A small network was shown many inputs. Here are its activations along a few directions, one row for each input.
Each table varies a few parts of the input and shows all the possible inputs, shuffled.
Descriptions start from the smaller parts, as in this example, which fits no table here: one of 5 places around a ring, together with either a single point or one of 9 places along a line or (one of 2 separate values, together with one of 6 places along a line).
Shared parts are said once, and a part with two or three values counts as separate values.
In the rows, zero is written as 128.

Other details of the inputs vary at random and push rows far along three fixed directions, the same in every table; ignore that.
To show where, the next rows are all for the same input, with only those details redrawn:
[118 111 122 159 131 141 112 157 152 127 152 113 160 161]
[188 144  88 104 169 163 135 141 108  70 169 138 105 111]
[ 76 132 149  98  87  38 100 117 147 127  89 197  75  77]
[114 147 144 152 148 105 163 101 142 160  70  97 139 123]
[118 111 122 159 131 142 111 157 153 127 152 113 159 161]
[117 111 122 159 130 141 112 157 152 127 152 114 160 161]
[117 111 121 159 130 140 111 157 152 127 152 114 160 161]
[111 146 145 153 146 104 160 102 142 162  69  99 137 123]

A family of inputs:
x1: [120 142 143 152 131 109 169 108 132 168  61  97 138 125]
x2: [186 179 121  83 168 146 190  80  81 121  93 116  78  66]
x3: [ 81 123 160  94  56  49 117 140 121 149  92 187  65  73]
x4: [185 148  90  96 161 168 134 117 109  71 171 150 108 120]
x5: [120 104 111 157 138 134 100 143 159 122 152 109 165 159]
x6: [111  89 162 142 141 162  93 130 110 121 148 117 160 181]
x7: [117 109 117 154 129 143 115 157 154 125 148 116 161 165]
x8: [187 147 101  88 145 183 151 147  77  96 176 132  99 104]
x9: [186 181 117  93 175 127 192  89  86 111  84 117  81  71]
x10: [116 113 125 153 123 148 107 132 152 127 160 114 165 163]
x11: [196 136  80 117 176 157 127 129 114  72 165 143 113 113]
x12: [199 140  92 107 155 168 140 148  95  77 165 136 105 108]
x13: [ 79 134 157  87  70  50 101 100 137 136  98 188  83  81]
x14: [115 114 118 151 128 150 113 145 153 132 152 123 170 165]
x15: [120 118 131 152 114 149 111 143 138 136 162 113 165 166]
x16: [109 146 156 137 116 122 177  98 115 186  81  92 132 131]
x17: [126 101 111 167 135 134 101 143 159 124 148 113 166 157]
x18: [106 121 169 148 184 109 133  49 127 145  64 110 160 147]
x19: [191 150 103  96 151 177 141 130  90  88 179 132  99 116]
x20: [183 184 112  85 173 139 192  77  85 114  84 127  88  74]
x21: [188 151  94  94 157 173 136 135  94  82 172 140 111 108]
x22: [142 165 110  39 130  57 112  72 110  73 106 229  29  23]
x23: [125 102 108 167 136 134 105 145 159 126 143 120 166 166]
x24: [190 137  98  89 144 178 152 156  81  90 172 118  95 104]
x25: [190 171 117  88 156 140 205 103  70 124  81 120  68  69]
x26: [118 111 122 159 130 140 112 157 153 127 153 114 161 161]
x27: [127 102 129 156 107 151 115 169 138 140 149 103 150 153]
x28: [118 112 125 147 115 153 110 151 140 136 156 108 169 156]
x29: [ 78 133 143  92  92  37  88  81 153 126  97 197  85  82]
x30: [124  99 131 150  98 155 126 176 125 144 154 101 148 149]
x31: [110 144 160 137 116 121 172  96 116 186  83  83 133 123]
x32: [121 110 113 161 141 132 103 145 157 124 153 114 165 163]
x33: [122 140 149 152 128 117 172 114 128 177  64  92 129 127]
x34: [115 142 150 142 130 114 170 114 130 176  69  89 129 128]
x35: [118 116 126 148 113 150 113 143 140 134 158 116 166 172]
x36: [115 141 155 143 129 113 166 111 130 176  70  82 129 119]
x37: [117 107 121 154 128 142 111 155 154 124 150 107 161 157]
x38: [110 147 146 148 141 113 156  86 143 166  74 100 146 119]
x39: [118 115 133 149 113 155 115 159 136 148 160 111 157 159]
x40: [108 142 156 137 119 125 173 107 115 188  79  85 135 115]
x41: [173 118 129  84 170 188 127 118  52  70 164 141  99 129]
x42: [ 82 103 131 101  65  81  49 152 157  96 180 217 104 122]
x43: [176 120 121  97 193 176 113  99  84  53 161 151 119 134]
x44: [116 111 138 145 101 155 124 156 124 152 169 107 154 164]
x45: [124 107 120 167 127 142 112 157 152 127 149 117 159 157]
x46: [195 138  83 109 163 165 141 138 109  71 158 144 106 113]
x47: [ 74 138 151  96  85  47  99 105 147 135  92 203  83  77]
x48: [112 150 138 152 155 102 148  79 147 166  78 107 150 124]
x49: [ 86  89 124 107  62  77  49 171 159  90 164 211  95 108]
x50: [114 141 131 150 157  98 154  90 150 158  68 100 145 131]
x51: [120 110 120 148 118 145 117 164 142 131 147 110 160 165]
x52: [111 140 152 138 121 118 181 121 118 182  71  85 128 127]
x53: [115 109 129 139 101 161 126 165 126 152 159 110 157 161]
x54: [111 147 133 148 155 106 151  78 149 164  73 108 152 130]
x55: [112 148 151 140 130 123 169 102 128 181  74  96 136 127]
x56: [ 81 101 117  96  74  73  40 140 162  93 173 221 108 126]
x57: [109  89 158 145 142 155  89 124 116 114 144 122 170 181]
x58: [116 145 154 146 132 114 167 116 128 176  74  87 129 123]
x59: [ 82  93 138  91  43  84  65 196 131 114 177 199  87 113]
x60: [191 146  98  92 148 181 143 130  92  86 173 134 102 123]
x61: [121 139 147 154 130 110 165 106 132 167  64  88 139 119]
x62: [ 78 133 162  86  64  54 102 106 133 145  99 185  72  81]
x63: [192 140  92  96 156 167 140 144  97  75 166 125 107 108]
x64: [118 116 118 159 136 137  99 125 155 126 163 121 169 167]
x65: [ 90  92 135 103  49  83  55 189 142 107 170 206  87 113]
Changing only one part turns x42 into x15. The same change can be made to x10. Which row results?
> x13
Changing only one part turns x58 into x9. The same change can be made to x65. Which row results?
> x12
What is each input in this table made of?
> one of 5 places along a line, together with either a single point or (one of 3 separate values, together with one of 4 places along a line)
Which other rows does x52 become when the choice among 3 separate values takes its other values? List them by row number.
> x24, x59
List by row number the other rows that have the place on the line of 5 in common with x17.
> x5, x11, x18, x22, x23, x29, x32, x48, x50, x54, x56, x64

A family of inputs:
x66: [169  97 122 104 171 177 104 136  96  53 171 142 121 153]
x67: [141 148 145 110 171 117 138  50 111 121  92 114 112  97]
x68: [148 140 111 115 170 102 119  72 127 101 116 139 117  87]
x69: [ 62 128 170 131 122  94 118  73 146 159  82 143 149 150]
x70: [123  88  94 155  94 115  86 205 158 101 163 143 135 156]
x71: [165 151 129 121 158 203 183 116  83 145 149  79 148 163]
x72: [ 70 114 180 124  82  88  93 101 130 148 121 134 135 121]
x73: [118 111 147 212 119 181 160 159 152 211 135   5 218 190]
x74: [177 114  86 104 115 158 125 199 106  78 174 155  89 105]
x75: [153 153 107  77 111 148 150 149  98 115 154 149  94 109]
x76: [167 108 136  95 123 178 126 155  69 102 161 142  94 125]
x77: [148 135 125  82 123 162 107 115  86  87 177 183 105 133]
x78: [ 79 164 143 143  93  26 132  99 180 180  46 141  99  70]
x79: [167 162 100 121 136 136 178 120 122 138 114  92 100  75]
x80: [ 81  85 152 146 122  83  80 128 154 120  99 157 145 146]
x81: [106 115  92 136  81 112  83 190 183 115 186 183 142 150]
x82: [155 152 102 119 184 144 140  77 125 106 119 142 143 129]
x83: [132 157 181 105 166 114 185  60  64 144  30 115  85  86]
x84: [180 160  92 174 205 161 169 100 147 128 123  60 164 129]
x85: [148 135 132  92 130 139 157 165  87 122 120 128  83  94]
x86: [ 80 116 148 158 127  60 123 127 168 150  63 138 124 123]
x87: [ 95  85 149 110  50 118  59 172 128 128 204 159 123 139]
x88: [115 121 109 216 158 172 134 146 194 167 148  67 228 222]
x89: [ 91 133 122 122  62  87 126 160 159 152 127 160 121 122]
Changing only one part turns x85 into x73. The same change can be made to x80. Which row results?
> x68
What is each input in this table made of?
> one of 3 separate values, together with one of 8 places around a ring
A walk changes only the place on the ring of 8. It starts at x77 and steps to x71. List the rest of the walk in order.
> x75, x89, x81, x88, x82, x69
Which other rows does x77 become when the choice among 3 separate values takes its other values? List them by row number.
> x72, x83

A family of inputs:
x90: [144 125 116 104 121 144 106 133 115  99 169 150 118 121]
x91: [109 138 135 135 134 103 138 107 143 144  93 128 133 125]
x92: [149 126 112 107 117 142 118 159 118 104 165 144 108 118]
x93: [109  91 133 155 127 117  93 155 154 117 129 134 147 151]
x94: [146 104 121 117 128 136 108 169 110  86 149 146 107 123]
x95: [107 137 152 128 125 112 138  99 128 150 102 119 127 123]
x96: [156 130 124 187 168 199 175 144 125 162 133  38 192 183]
x97: [113 134 143 136 113 111 146 124 129 157  98 121 122 121]
x98: [156 155 109 107 147 116 146 102 122 113 114 138 102  90]
x99: [110 132 149 127 127 115 139  96 124 149  98 125 131 129]
x100: [106 107 129 142  91 126 107 163 145 144 150 126 143 142]
x101: [155 152 117 101 137 128 160 118 104 121 115 129  90  86]
x102: [195 144 107 147 194 216 171 113  97 116 156  68 164 160]
x103: [112 137 133 137 129 103 137 106 143 144  93 130 132 125]
x104: [138 121 121 100 129 144 107 134 112  95 166 156 119 131]
x105: [144 123 112 105 120 144 119 157 113 102 159 149 110 125]
x106: [ 97 109 139 135 103 129  95 142 141 136 153 131 150 150]
x107: [106 112 123 148 110 119  98 146 156 130 147 139 150 150]
x108: [158 151 119 101 132 126 156 118 105 120 116 134  88  90]
x109: [112 115 157 134 141 104 128 109 117 136  83 124 122 127]
x110: [103 112 122 145 109 116  98 149 160 132 150 133 151 144]
x111: [157 156 112 106 146 115 148 101 122 111 113 139  98  92]
x112: [109 139 137 141 133 103 137 109 146 150  95 125 135 125]
x113: [111 137 150 129 122 113 136  98 128 152 101 119 129 124]
x114: [112 141 134 138 130 101 139 108 147 147  98 120 130 120]
x115: [140 123 122 104 129 145 107 135 113  97 168 156 118 128]
x116: [104 105 132 139  94 128 107 161 140 139 144 133 143 152]
What is each input in this table made of?
> one of 3 separate values, together with either a single point or (one of 2 separate values, together with one of 4 places along a line)
Changing only the choice among 3 separate values turns x99 into x103. The same change can be made to x95. Which row results?
> x114
A walk changes only the place on the line of 4. It starts at x106 and steps to x95. List the rest of the walk in order.
> x115, x104
Which other rows does x97 become when the choice among 2 separate values takes its other values? List them by row number.
> x96
Which other rows does x111 become when the choice among 3 separate values takes its other values? List them by row number.
> x108, x113
